A small network was shown many inputs. Here are its activations along a few directions, one row for each input.
In each table, some parts of the input vary, and every possible input appears once, in random order.
Descriptions start from the smaller parts, as in this example, which fits no table here: one of 3 separate values, together with either a single point or one of 11 places around a ring or (one of 5 places around a ring, together with one of 6 places along a line).
Shared parts are said once, and a part with two or three values counts as separate values.

Other details of the inputs shift rows strongly along three fixed directions, in all tables alike. That doesn't count.
These rows show it; all are for the same input, with only those details redrawn:
[-27  13 -14 -37 -28  -9 -26  13 -12 -20 -20  26   3]
[-31  -3  -4   9 -54 -59 -13   0  10  59  13   8  13]
[  6 -18 -20 -24   4   6  17 -37  20 -41  22 -36  -1]
[-32  -2  -5   8 -54 -58 -14  -1  10  57  12   8  14]
[ -5  45 -11 -16   1  25 -35  33 -33 -46 -39   1  11]
[-21 -18 -21 -51 -20  -6   0 -22  12 -38   7  11  -6]
[  6 -18 -19 -25   5   6  18 -37  21 -41  22 -36  -1]

Rows:
r1: [ 14  22  30  79  -4 -10 -44  52 -31  12 -14 -54  31]
r2: [-20 -13  26  23 -56   6   2   8   2  76  29  21  -8]
r3: [ 23  34  14  57  51 -30  45 -39  26  13  16 -37 -13]
r4: [ 22  54  16  13  49  16 -66  88 -65 -32 -87  39  14]
r5: [ 18 -56   4 -32  31   1  10  -2  22 -13 -13  53 -24]
r6: [ 48  32  11  20  54  76  14  17 -22  -1 -16  -6  -9]
r7: [-53  38  18 -15 -27 -20  -9   8  -2 -41 -13  38 -21]
r8: [-24 -43  26  32 -54 -36 -19  22  14  55  12  19   2]
r9: [ 21  17  -7  37   8  -1   7 -12   7  -2  19 -74  20]
r10: [ -6  -6 -17 -15  -5 -28  18 -26  -2  54  -3  37   9]
r11: [ 16 -46   4   3  -4  56  28  -9  26 -22  30 -17 -25]
r12: [ 58 -22   8  58  40  27  41  -6  29  46  24 -34 -11]
r13: [-32  -1   3 -25 -18 -18 -37  28  -8 -35  -8  32  -6]
r14: [  4  -7 -10 -56  49  -9 -11  12  -1 -50 -28  59 -23]
r15: [ 35  -4   2  -6  60  52  43 -30  -8  -8   9 -25   0]
r16: [ 33 -14 -28 -33  53  -8  31 -42  23 -19   4  -6  -8]
r17: [-31 -11 -10  -9 -51 -12   6 -21  -6  30  15  10  14]
r18: [  1  44  25  58  -9  39  -6  24 -44  45   0 -47  29]
Describe the family of inputs behind these rows.
> one of 2 separate values, together with either a single point or one of 8 places around a ring
The inputs of r15 and r18 match in every part but the choice among 2 separate values. If r14 is changed in the same way as r15 into r18, which row does it become?
> r13
Change only the choice among 2 separate values in r10. List by row number the other rows that result.
> r17
Change only the choice among 2 separate values in r6. List by row number the other rows that result.
> r2

Rows:
r19: [ 35  45 -13  21  53  40   5  14  -7 -30 -21 -37   4]
r20: [-28 -18  13  11 -38 -17   3  -5   0  43  28 -15   9]
r21: [ 21  35   5  39  20  18 -33  44 -35  -6 -18 -53  27]
r22: [ 10 -42 -13  -8  11  11  28 -33  38 -18  27 -49  -2]
r23: [ 41  31   2  20  62  14   2  10  -7 -33 -18 -37   2]
r24: [  0  -2  -7 -13  31   0   3  -3  -2 -23 -15  12   2]
r25: [ -4  35  16  57 -23 -22 -23  31 -20  33 -25  -2  14]
r26: [ 33  24  -3  27  49  35  17   2 -11 -31 -18 -30  -1]
r27: [  1 -21  -6   2 -38 -20  17 -20  14  54  13   9   5]
r28: [ 17  -8  -7 -22   0  -7   2 -14   6   4   1  -5   2]
r29: [ 19 -34 -21  -5  21  13  48 -53  26  -4  42 -17 -11]
r30: [-17 -36  -3  12 -42 -20  10 -10  16  44  22  -4   2]
r31: [-14 -20   7  23 -30 -39   2 -13   4  33  13   9   6]
r32: [ -6   3 -11 -14  -2  12  -9   5  12 -40  -4   0  -8]
r33: [-14  10   7   9 -19 -23  18 -12  13  54  19  13 -10]
r34: [  1  35   0  35 -16 -11 -28  27 -25  54 -23  -7  34]
r35: [ -7 -20  -9  -5  -1   8  -3   1   3 -11   3 -20   9]
r36: [-20   2  21  22 -31 -37   5 -10  13  33  10   0  -3]
r37: [-11  -6  14  -2  -7  -7   9 -20   3 -17  13  -7   0]
r38: [ 27 -26 -17 -12  17  13  33 -45  30 -10  18 -39   2]
r39: [-25   7  -6 -46   3 -11 -17  24  -7 -21 -45  70 -13]
r40: [ 28 -73  19 -23  34  54  23 -10  16 -20  20  26 -31]
r41: [ 20  36  12  22  53  37  14   0 -22 -33  -8 -38   8]
r42: [-23  -3   1 -45  -7 -21 -33  16 -17 -38 -29  56  -7]
r43: [-14 -12   6  23 -20 -48  -6  -7  10  31   6   2  12]
r44: [ 32  40 -13  23  55  39   2  11 -16 -27 -16 -38  14]
r45: [ -8  41   7  56 -35  -7 -29  41 -17  35 -10  -6  12]
r46: [ -3   6  -2 -35   1  37   5 -17 -16 -25  -3   3   0]
r47: [ 33 -66  21 -25  30  59  27  -5  26 -22  11  29 -40]
r48: [  1 -29   7   6 -12 -58  10 -26  34  22  23  -6  -5]
r49: [ -4 -15  -9  -2 -17   8   4  -8   9 -21  21  -2  -6]
r50: [ -3  36   8  45 -20 -29 -44  43 -22  31  -5 -12  19]
r51: [-11  36   5  50 -23 -19 -36  41 -15  32 -10 -11  23]
r52: [-10 -32   0   5 -27 -41  -2  -7  22  41  23 -14   3]
r53: [  9  -5  -3 -22  38  -8  -1  -3  -5 -28  -8  12  -3]
r54: [  0  52  15  44  -4  25 -20  30 -27  -8  -3 -36  14]
r55: [ 10 -23   6  -5  29   2  51 -49  32 -14  30 -27 -18]
r56: [-14  12   3 -18 -11  25  -2   0   4 -42   6   0 -17]
r57: [ 11 -18  -5  -9  26  18  49 -54  22  -9  48 -29 -11]
r58: [ -4 -10  -7   8 -21 -26  22 -12  20  53  17  23  -9]
r59: [ -8 -13   1  13 -29 -45  -7  -5  25  30  28  -5  -4]
r60: [ 33  49   5  14  31  68   2   2 -27 -35 -17 -55  11]
r61: [-18  10 -14 -69   2  -7 -23  22 -10 -28 -34  79 -24]
r62: [-28   3  -2 -36 -16 -14 -24  16  -3 -31 -37  55 -10]
r63: [  7 -15 -13 -15 -10  16  12 -22  -7   5   5   4   7]
r64: [ -4 -33   0   9  -1 -36  29 -26  16  38  24  10   1]
r65: [-21   8 -14 -67   6  -7 -26  21 -19 -25 -28  77 -14]
r66: [-19  39  22  39 -33   1 -24  42 -23  45 -12 -18  17]
r67: [-39 -22 -12 -63 -33  20 -25  26 -25 -36 -26  64  -9]
r68: [-16   7 -11 -72  -9   4 -37  22 -30 -28 -40  67  -1]
Describe the family of inputs behind these rows.
> one of 2 separate values, together with either a single point or (one of 4 places along a line, together with one of 6 places around a ring)
The inputs of r45 and r49 match in every part but the choice among 2 separate values. If r56 is changed in the same way as r45 into r49, which row does it become?
> r54
The inputs of r53 and r23 match in every part but the choice among 2 separate values. If r24 is changed in the same way as r53 into r23, which row does it become?
> r39
Start at r26 and move only the place on the ring of 6, one step at a time. The first step leads to r25. Which rows follow, in order?
> r45, r30, r27, r58
Change only the choice among 2 separate values in r65. List by row number the other rows that result.
> r61
Change only the choice among 2 separate values in r22. List by row number the other rows that result.
> r35
